These are the activations of a small neural network, seen along a few directions. Each row is one input.
Each table varies a few parts of the input and shows all the possible inputs, shuffled.
Descriptions start from the smaller parts, as in this example, which fits no table here: one of 8 places around a ring, together with either a single point or (one of 2 separate values, together with one of 4 places along a line) or one of 11 places along a line.
Shared parts are said once, and a part with two or three values counts as separate values.
(in the rows, 128 means zero)

Other details of the inputs vary at random and push rows far along two fixed directions, the same in every table; ignore that.

A family of inputs:
r1: [148 177  88 198 184 107 235 185  83 133 152  64]
r2: [118 215 110 163 144 116 149  43 104 177 196 167]
r3: [117 108 153 152 139 155 119 155 130  64  82  69]
r4: [136  88 134 102 129 129 123 171 135 117  89 117]
r5: [124 202 103 180 151 110 192  82  98 169 173 131]
r6: [128  91 149 106 126 134  86 138 140 122 125 151]
r7: [122 217  93 155 121 109 162  32 103 167 183 165]
r8: [100 127 160 141 122 156  81  92 123  83 109 110]
r9: [103 123 137  74  70 135  77  54 147 152 121 179]
r10: [140  94 133 100 133 133 120 175 141 114  93 122]
r11: [116 128 128  87  76 129  81  76 150 143 118 169]
r12: [133 106 129  94 106 134  97 137 151 124 102 139]
r13: [125 193 108 178 149 110 164 105 103 159 177 126]
r14: [124 102 145 116 127 127  99 123 128 132 130 148]
r15: [150  86 132 148 156 126 128 229 133 102 113  85]
r16: [137  94 135  98 133 136 124 179 142 116  97 116]
r17: [131 108 141 111 125 132 110 122 143 128 124 153]
r18: [101 140 142 126 121 156 107  95 127  85  84 100]
r19: [133  79 146 115 133 132 124 172 141 116 107 114]
r20: [148 107 113 148 153 119 171 226 119 112  92  68]
r21: [112 204 118 158 151 114 156  37  92 179 190 169]
r22: [108 112 144  92  73 131  71  51 150 147 131 187]
r23: [113 109 141  75  85 134  78  47 140 138 132 190]
r24: [127 107 133 104 121 131 125 121 128 125 127 136]
r25: [134  96 139 108 109 133  94 136 155 122 117 143]
r26: [151  87 131 141 150 130 145 229 144 103 106  77]
r27: [143  84 133 105 131 134 121 172 138 103 109 122]
r28: [121  88 144 116 107 128  85 137 137 125 122 139]
r29: [108 119 144  98  76 129  53  59 149 145 145 186]
r30: [ 93 130 151 106  91 161  73  39 134  84 106 137]
r31: [152 172 102 202 203 104 230 181  87 139 145  80]
r32: [117 113 149  88 102 139  87  76 152 141 135 180]
r33: [131 209  98 184 147 105 183  85 104 164 173 135]
r34: [140 185 110 189 198 113 200 154  89 147 170 105]
r35: [143  89 132 111 141 135 137 187 135 103 113 107]
r36: [131 216  88 176 147 108 197  87  95 159 181 123]
r37: [150  97 121 126 148 131 148 231 139 106  92  74]
r38: [124 117 133 100 123 130 125 124 131 136 111 136]
r39: [126  97 140 111  97 131  98 140 155 124 119 130]
r40: [154  87 121 131 146 131 150 229 136  95 108  74]
r41: [106 110 147 102  90 132  73  80 139 145 142 168]
r42: [131 207  89 178 152 106 200  84  86 158 173 128]
r43: [135 113 124 107 110 131 108 122 141 120 127 143]
r44: [146  98 120 131 136 125 149 231 138 107  91  69]
Each input here is: one of 4 places along a line, together with either a single point or (one of 2 separate values, together with one of 5 places around a ring).
Question: The inputs of r16 and r35 match in every part but the place on the line of 4. If r37 is changed in the same way as r16 into r35, which row does it become?
Answer: r40
Question: The inputs of r2 and r26 match in every part but the place on the line of 4. If r34 is changed in the same way as r2 into r26, which row does it become?
Answer: r32
Question: Which other rows does r32 become when the choice among 2 separate values takes its other values? List them by row number.
Answer: r17

A family of inputs:
r45: [146 150 107 153 163 127 195 147  99 113 127  95]
r46: [137 136 126 172 164 126 158 148 101 114 153 104]
r47: [121  67 148  66  88 147  90 112 149  95  99 141]
r48: [139  87 142 151 161 130 130 204 126  91 116  85]
r49: [143 105 130 121 155 137 153 202 129  95  87  83]
r50: [110  67 171  87 101 151  40 120 158 116 105 154]
r51: [116 206 107 157 121 122 147  65 116 153 157 140]
r52: [143 105 114  95  89 104 105 145 148 167 145 158]
r53: [139 166  98 180 142 119 182 147 105 119 144  86]
r54: [123 174 112 159 131 125 147 117 122 144 131 110]
r55: [127 184 100 171 136 117 167 111 112 134 147 108]
r56: [104 180 113 131  84 124 122  15 122 148 170 166]
r57: [143  37 158  70  94 123  65 163 178 145 129 181]
r58: [118 176 119 123 140 132 146  70 117 150 129 147]
r59: [162  74 109 101 147 114 163 241 137 138 112 115]
r60: [103 115 149  91  69 138  53  83 160 138  99 160]
r61: [122 192 107 135 143 123 166  52 105 145 149 151]
r62: [116 150 133 151 135 126 135  71 106 132 174 147]
r63: [137 112 132 130 161 130 155 199 125 111  76  86]
r64: [107 108 162  97 102 144  55  77 146 126 135 173]
r65: [129  98 152 148 161 130 117 197 126 113 103  96]
Question: The inputs of r56 and r62 match in every part but one. If r60 is changed in the same way as r56 into r62, which row does it become?
Answer: r65
Question: What is each input in this table made of?
Answer: one of 3 separate values, together with either a single point or one of 6 places along a line

A family of inputs:
r66: [129 144 119 134 136 126 150 118 118 127 128 121]
r67: [125 152 116 138 126 124 143 122 122 133 126 117]
r68: [127 147 123 148 133 124 138 126 125 132 137 122]
r69: [ 98 146 137  84  66 136  66  12 147 154 138 195]
r70: [130 139 126 144 144 126 138 122 117 127 144 128]
r71: [128 146 116 139 126 126 148 119 120 128 131 117]
r72: [129  99 143 122 127 134  99 154 138 117 117 125]
r73: [124 143 126 151 134 122 130 125 120 136 144 123]
r74: [129 142 123 138 137 126 147 117 118 129 133 124]
r75: [128 149 120 129 143 130 150 121 118 128 124 123]
r76: [128 148 126 145 142 126 139 124 122 135 134 128]
r77: [126 142 129 149 143 124 133 127 117 137 140 127]
r78: [148 133 104 127 129 104 156 146 128 161 156 144]
r79: [129 105 128 110 109 136 115 146 140 107 106 115]
r80: [130 103 130 112 110 136 114 145 141 108 108 115]
r81: [128 145 121 145 131 126 141 119 122 127 141 124]
r82: [127 101 139 125 119 132  98 153 141 116 121 120]
r83: [128 143 119 142 128 126 145 120 120 129 136 119]
r84: [127  98 142 119 123 133 107 152 139 118 109 124]
r85: [127 142 127 135 144 128 147 119 117 132 131 126]
r86: [127 139 124 149 133 124 136 123 116 129 147 123]
r87: [126  93 146 116 132 135 105 149 133 115 118 127]
r88: [129 147 122 132 145 130 150 121 119 129 126 124]
r89: [127 141 124 147 131 124 139 122 118 129 145 122]
r90: [128 143 123 149 135 126 135 122 118 128 148 124]
r91: [127 145 123 132 143 128 150 120 117 131 125 123]
r92: [128 104 135 118 114 134 107 150 144 115 110 117]
r93: [102 144 136  75  75 140  74   8 143 144 137 200]
r94: [131  99 137 112 122 136 114 144 139 108 110 121]
r95: [128 140 130 142 152 128 138 124 116 131 142 130]
r96: [130 141 127 142 142 126 141 122 118 126 142 127]
r97: [126 102 136 104 124 137 118 145 135 112 100 121]
r98: [128 139 128 143 140 124 141 119 115 129 143 127]
r99: [128 153 117 140 130 126 142 123 125 132 128 118]
r100: [125 145 126 149 132 122 134 125 121 135 142 122]
r101: [129 149 123 141 140 127 141 123 122 135 130 124]
r102: [127 141 122 146 130 125 143 121 120 129 140 122]
r103: [144  93 121 102 110 113 117 171 151 151 130 144]
r104: [127 148 125 149 134 124 134 126 123 133 142 123]
r105: [128 103 136 112 119 134 112 149 139 117 100 119]
r106: [146  90 125  98 117 116 119 175 148 152 126 148]
r107: [129 152 120 138 138 127 144 122 122 134 125 122]
r108: [101 141 148  89  82 137  59  17 145 154 148 205]
r109: [128 144 128 139 148 129 145 121 119 131 136 130]
r110: [126 102 136 119 113 132 108 151 142 117 109 115]
r111: [149 132 108 122 137 106 159 144 125 162 154 149]
r112: [127  99 144 121 124 132 104 151 137 119 115 124]
r113: [128 146 124 142 139 125 142 124 120 136 129 123]
r114: [126 148 114 136 124 126 148 118 118 127 129 118]
r115: [146  86 129  92 125 120 124 171 144 149 128 150]
r116: [127 154 115 138 128 126 143 125 124 130 126 117]
r117: [130 100 134 116 112 136 111 146 141 109 113 117]
r118: [131 101 134 107 119 137 116 144 139 107 105 120]
r119: [127 151 119 136 135 125 146 124 119 134 122 121]
r120: [127  94 144 114 129 136 113 148 137 114 110 125]
r121: [129  99 141 109 129 138 113 147 139 112 107 123]
r122: [130  97 139 121 116 134 106 151 139 108 121 119]
r123: [126 140 132 140 147 126 141 121 115 133 140 129]
r124: [128  97 146 113 131 137 107 147 137 113 117 128]
r125: [128 139 125 142 139 125 146 120 118 128 137 126]
r126: [130 142 124 141 141 127 145 119 120 126 138 128]
r127: [129 100 133 106 117 135 119 145 135 108 102 118]
r128: [128 154 118 135 136 127 144 123 121 132 123 122]
r129: [125 101 138 123 115 131 106 151 142 117 113 119]
r130: [127 138 127 145 142 124 138 119 114 130 145 128]
Question: The inputs of r103 and r111 match in every part but one. If r67 is changed in the same way as r103 into r111, which row does it become?
Answer: r127
Question: What is each input in this table made of?
Answer: one of 5 places around a ring, together with either a single point or (one of 2 separate values, together with one of 6 places along a line)
Question: Which other rows does r119 become when the choice among 2 separate values takes its other values? List them by row number.
Answer: r128
Question: Which other rows agree with r75 in the place on the ring of 5? List them by row number.
Answer: r85, r87, r88, r91, r95, r97, r109, r115, r120, r121, r123, r124

A family of inputs:
r131: [124  89 143 127 102 128  99 137 145 120 119 131]
r132: [133 196 108 184 195 116 207 151  87 148 144  92]
r133: [142 183 100 191 196 109 197 155  76 137 162  95]
r134: [113 174 125  97 100 141  99  17 141 146 142 189]
r135: [125  81 151 121 131 134 111 170 136 119 118 110]
r136: [134  86 130 129 122 128 119 179 125 102 124 103]
r137: [107 162 126 108 111 128 121  23 109 150 157 183]
r138: [132 103 134 109 101 139 107 134 155 105 118 124]
r139: [135 210  94 194 161 106 193 117  98 151 149 105]
r140: [111 154 139 100 105 139 106  18 137 144 154 194]
r141: [107 147 133 109 104 127  98  24 115 152 170 188]
r142: [158 103 111  93 123 106 135 179 146 170 135 158]
r143: [134 189 111 194 196 112 196 157  87 152 160  93]
r144: [139  97 137 125 128 138 101 174 150 102 119 117]
r145: [137 182 111 185 184 112 197 141  94 141 133 104]
r146: [132 104 145 101 130 144 103 135 147 108 109 139]
r147: [127  91 140 132 123 131 118 182 137 116 120  99]
r148: [159  67 116  90 118 106 140 209 153 153 125 139]
r149: [133 100 124 111 114 131 105 170 132 101 104 105]
r150: [105 162 132 123 106 129  93  61 130 159 156 168]
r151: [132 105 133 103 113 144 121 129 149 105 108 124]
r152: [127 111 130 131 105 125 123 136 140 119 112 116]
r153: [134 202 101 204 170 106 187 121  94 155 163 113]
r154: [133  92 133 125 121 132 136 166 138 107  87  99]
r155: [132  90 126 112 107 130 116 165 132  99 109 102]
r156: [ 99 170 127 110  83 129 103  25 133 162 155 173]
r157: [132  88 149 113 123 139 103 135 147 110 130 136]
r158: [125 106 136 108 110 135 104 131 144 118  88 128]
r159: [127 109 122 108 116 134 130 131 123 110 110 116]
r160: [133  98 147 112 131 140  92 140 148 112 125 140]
r161: [129 113 127 125 122 128 103 147 123 116 130 125]
r162: [135 102 122 110 131 135 125 173 125 100  92 100]
r163: [135 203  96 188 173 112 199 155  95 146 147  81]
r164: [127 112 133 109 136 132 117 139 119 113 112 129]
r165: [125 207 101 165 165 120 189 110  97 155 142 109]
r166: [126  91 146 117 136 136 131 174 132 114 102 102]
r167: [105 152 140 113 101 128 111  19 128 156 143 189]
r168: [134 117 130 112 112 139 101 141 153 107 114 125]
r169: [112 155 133 115  91 134  93  26 142 147 171 190]
r170: [127  98 134 114 124 138 134 171 136 112  94  93]
r171: [134  79 147 138 134 126 123 173 134 113 112 109]
r172: [126  93 150 122 124 130  90 138 140 124 112 138]
Question: What is each input in this table made of?
Answer: one of 2 separate values, together with either a single point or (one of 4 separate values, together with one of 5 places around a ring)
Question: The inputs of r153 and r131 match in every part but the choice among 2 separate values. If r162 is changed in the same way as r153 into r131, which row does it become?
Answer: r159
Question: Which other rows does r136 become when the choice among 4 separate values takes its other values? List them by row number.
Answer: r131, r147, r169
